Each row below is a small network's average activation on inputs in which a field has the value named, seen along a few directions.
Related values have similar rows: they may be neighbours, one step apart, or belong to one group.
In the rows, 500 means zero.
Strong random noise was added to every row along 2 fixed directions; ignore it. To show where, here is one row again and again, with new noise each time:
[489 646 535 670 593 458 383 476 442 244 546 534 462 635 547]
[435 516 595 539 462 487 344 503 401 430 476 522 618 507 479]
[503 706 574 782 632 477 341 429 489 166 541 553 485 677 545]
[463 537 476 473 518 429 450 555 362 386 549 500 436 556 545]


Field Tife:
e4: [490 319 536 234 381 576 630 709 478 711 581 516 475 403 409]
e13: [465 366 622 428 419 524 355 598 436 584 402 502 656 381 490]
e11: [548 466 505 445 475 498 642 420 500 524 533 480 509 332 357]
e6: [619 644 569 734 658 458 506 543 573 172 537 518 299 720 564]
e9: [619 440 679 538 424 555 548 466 565 570 437 503 541 376 385]
e12: [628 795 383 875 764 511 550 297 726 167 645 636 350 613 515]
e3: [489 533 300 420 567 452 607 517 564 448 549 484 248 713 731]
e10: [509 558 545 743 593 556 516 387 636 551 437 537 531 533 551]
e5: [583 525 477 514 495 539 509 351 560 534 534 479 550 301 381]
e1: [482 439 250 184 468 394 556 695 251 533 666 499 204 545 589]
e8: [544 552 528 717 495 587 524 330 615 580 479 467 646 458 434]
e2: [483 552 408 535 553 526 557 517 606 576 388 460 463 610 598]
e7: [347 482 523 462 499 477 410 446 592 534 356 419 721 638 544]
Tife is arranged as a line.
Going along Tife from e1 by way of its neighbour e13, in what order are e11, e9, e10, e2 met?
> e9, e11, e10, e2
Name the neighbours of e7, in listed order.
> e3
Name the neighbours of e12, in listed order.
> e5, e8

Field Lener:
t4: [559 631 630 727 576 540 439 456 493 243 578 544 454 559 429]
t3: [522 526 501 563 512 544 562 369 630 506 495 455 593 424 422]
t10: [525 419 358 342 459 440 653 446 516 712 488 480 485 355 448]
t9: [549 560 487 520 499 483 391 462 387 435 590 580 575 439 462]
t12: [536 617 190 503 702 412 790 568 552 373 675 442  40 698 750]
t7: [615 773 460 836 746 566 504 314 738 289 523 548 455 669 603]
t8: [336 426 408 239 452 401 405 610 355 514 468 413 507 549 572]
t11: [532 556 497 623 661 483 439 546 554 366 485 494 350 733 607]
t1: [599 619 493 637 622 498 656 446 578 300 573 517 302 559 504]
t13: [588 516 655 648 441 555 469 459 556 411 492 541 551 511 425]
t5: [419 600 630 716 576 454 303 480 548 313 458 516 634 700 549]
t6: [474 499 577 602 499 558 499 529 533 515 421 528 491 568 554]
t2: [559 531 337 383 512 430 551 612 342 424 622 527 244 481 539]
Lener is arranged as a line.
Going along Lener from t9 by way of its neighbour t2, in what order are t4, t3, t12, t8 met?
> t4, t3, t12, t8
Name the neighbours of t11, in listed order.
> t5, t6
How many steps from neighbour to neighbour lead from t7 to t1, at the fewest?
> 3

Field Bepo:
w5: [367 572 485 656 557 462 384 540 435 411 492 519 484 649 647]
w8: [585 513 404 384 540 423 443 648 341 450 606 576 288 615 564]
w3: [435 536 376 450 617 397 505 552 512 392 460 478 443 723 708]
w13: [580 568 603 568 486 536 507 513 416 319 584 575 470 420 291]
w6: [589 663 489 608 626 431 499 550 441 163 657 518 225 597 458]
w1: [602 509 492 550 421 508 526 433 380 510 644 547 568 316 382]
w12: [449 443 239 173 539 331 753 646 479 630 514 372 240 608 673]
w7: [455 326 497 340 456 469 430 695 262 647 485 495 431 534 591]
w10: [548 593 576 509 538 477 392 538 387 213 594 517 422 538 512]
w9: [515 354 495 385 419 558 686 492 646 754 499 469 458 342 488]
w2: [541 715 514 862 799 543 529 344 752 253 490 483 431 767 604]
w15: [315 353 363 303 464 420 515 577 472 600 411 380 544 557 646]
w4: [563 542 431 466 460 520 452 333 529 640 514 529 627 226 347]
w11: [579 428 410 314 399 558 764 482 579 703 535 499 391 333 471]
w14: [442 266 514 281 275 570 684 524 551 906 324 387 667 326 390]
Bepo is arranged as a ring.
Going along Bepo from w5 by way of its neighbour w7, in what order are w1, w12, w9, w15, w14 met?
> w1, w9, w14, w12, w15
How many steps from neighbour to neighbour lead from w11 to w2, at the fewest?
> 3
Name the neighbours of w10, in listed order.
> w8, w6
